A small network was shown many inputs. Here are its activations along a few directions, one row for each input.
In each table, some parts of the input vary, and every possible input appears once, in random order.
Descriptions start from the smaller parts, as in this example, which fits no table here: one of 6 places along a line, together with either a single point or one of 9 places along a line or (one of 3 separate values, together with one of 5 places around a ring).
Shared parts are said once, and a part with two or three values counts as separate values.

Other details of the inputs shift rows strongly along two fixed directions, in all tables alike. That doesn't count.

Table:
row 1: [ 35   0 -41 -43  21  30  14  21  -4 -24  36 -73 -84]
row 2: [ 33 -12 -54 -43  34  17  27  14 -22 -20  36 -55 -89]
row 3: [-17  36  19  13  22 -30  18 -20  -2  -1 -25 -19 -24]
row 4: [  3 -16   5  39  -9  19 -20  -3  21   8  17  41  35]
row 5: [  3 -10  42  30  17 -39 -22   8  25  27 -35   8  35]
row 6: [ 12   6  13  14 -19   4 -23 -16  31   9  19  39  41]
row 7: [ 27  -8 -58 -38  39  33  20  27 -22 -14  36 -51 -90]
row 8: [  7 -19 -10  29 -14   6  -8  15  13   7  -2  46  40]
row 9: [ 10  -8  44  26  10 -61 -33  -8  22   7 -40  11  37]
row 10: [ 109  -45 -106   -9   52  -11    9   25   44  -34   12  -58  -67]
row 11: [  5 -13  -2  12  -9 -15 -26 -16  12  -4  22  42  47]
row 12: [ 107  -41 -101    0   55    3   18   49   45   -7   32  -57  -70]
row 13: [  8 -28 -12  20 -14  -2  -1  -6  17  -6 -17  42  46]
row 14: [ 10  -9  -1   9 -23  -7 -15  11  23  -1   2  37  52]
row 15: [ -8  28  22  49  22 -34  -7 -16  38  21 -19  18  33]
row 16: [ -8   7   0  -2 -10  33   5  -6 -15  10  16   8 -18]
row 17: [-70  37  34 -59 -51  34  21 -28 -80  -4   9 -23 -31]
row 18: [  5 -11  39  37  20 -36 -27   9  23  20 -41  21  27]
row 19: [  2 -15   7  34 -11  16 -16  -4  25  15  24  32  46]
row 20: [  9  -1  48  18  12 -50 -34   6  34  10 -38  10  38]
row 21: [  5 -25 -16  20 -10  11  -4   6  21   7  -9  34  54]
row 22: [ -6 -11 -11 -15 -20   7  21   9 -25  -7  -1   1  -8]
row 23: [-21  39  13  17  28 -12  13  -7  -2   6 -25 -17 -30]
row 24: [-79  14   9 -54 -37  56  35   8 -82 -10 -25 -17 -26]
row 25: [  8 -20   8  33 -14   2 -13 -16  20   1  16  37  36]
row 26: [  3  -4   4   5  -7  -3 -28  -2  23  -1  25  43  50]
row 27: [ -2  38  29  37  19 -43 -16 -17  43   5 -22  17  35]
row 28: [-15  -2 -11 -19   2  24   5   8 -18   7  30  -2  -4]
row 29: [-73  21  20 -63 -55  23  30   0 -88 -15  -9 -25 -19]
row 30: [-74  26  72 -48 -14 -10  23  -3 -77   4 -51 -45 -41]
row 31: [-81  70  48 -35 -10 -13  28 -29 -65  -9 -33 -45 -37]
row 32: [-75  35  33 -51 -43  55  31 -13 -74  16  14 -22 -27]
row 33: [  8 -14   8  27 -19  -6 -25 -19  19  -5  18  31  43]
row 34: [ 13  -8  10  29 -17  -1 -10 -26  21  13  15  47  35]
row 35: [ 108  -37 -100  -17   55    2    8   39   55  -31   14  -58  -65]
Description of these inputs: one of 5 places around a ring, together with either one of 2 separate values or one of 5 places along a line.
Which other rows does row 27 become when the choice among 2 separate values takes its other values? List them by row number.
Answer: row 20

Table:
row 36: [ 25 -44 -26 -21  44  14   8  95   0   1 -33 -47 -58]
row 37: [-83   8  73 -16 -60  29  24 -68 -93   9  24  -7 -50]
row 38: [-80  33  41 -43 -82 -14 -29 -43 -51 -39  15  53  94]
row 39: [ 65 -28  22  25  28 -63 -48 -44  36   2  33  16 -21]
row 40: [-103   95   64  -46  -18   -9   32  -16  -49   -3  -50  -50    5]
row 41: [ 23 -66 -29  64  -9   8  10  42  18  33 -36  75  40]
row 42: [ 47 -64 -59  -6   6  -8  45  14 -20 -25 -37 -24 -77]
row 43: [ 95 -16  14  12  46 -51 -43  15  46   7  41 -57 -47]
row 44: [ -5  44   6  63  50   6 -25  20  76  28 -22  30  55]
row 45: [-12 -16 -21  19 -49  52 -19 -14  27  24  31  90 106]
row 46: [ 57   9 -39 -75   2  -6 -11  34  24 -45  33 -72 -22]
row 47: [ 74 -49 -34  46  52  26   5  -4  37  45  64 -13 -59]
row 48: [ -6 -38  50  23 -22 -62 -28  24  10   8 -66  36 110]
row 49: [-45  59 -25  -7   5  29  73 -44 -46 -28 -13 -47 -76]
row 50: [-77  67   2  27 -18  44  51  -8 -19  34 -19  38   0]
row 51: [ 85 -32 -98   4   1   6   3 -12  35 -49  62 -10 -14]
row 52: [-26 -19  -7 -70  -7 -23  34   9 -85 -33 -57 -49 -66]
row 53: [-43  73 -12 -44  27 -19  42 -44 -43 -31 -30 -62 -66]
row 54: [-22   1  16   2 -30  28 -56  28  49  13  29  66 113]
row 55: [ 32 -17  63  41  35  14 -70  14  47  48  31  35  32]
Changing only one part turns row 53 into row 50. The same change can be made to row 39. Which row results?
Answer: row 47
Describe the family of inputs behind these rows.
Answer: one of 4 separate values, together with one of 5 places around a ring
Which other rows does row 55 become when the choice among 4 separate values takes its other values? List them by row number.
Answer: row 36, row 44, row 54
A walk changes only the place on the ring of 5. It starts at row 45 and steps to row 51. List the rest of the walk in order.
Answer: row 38, row 46, row 54
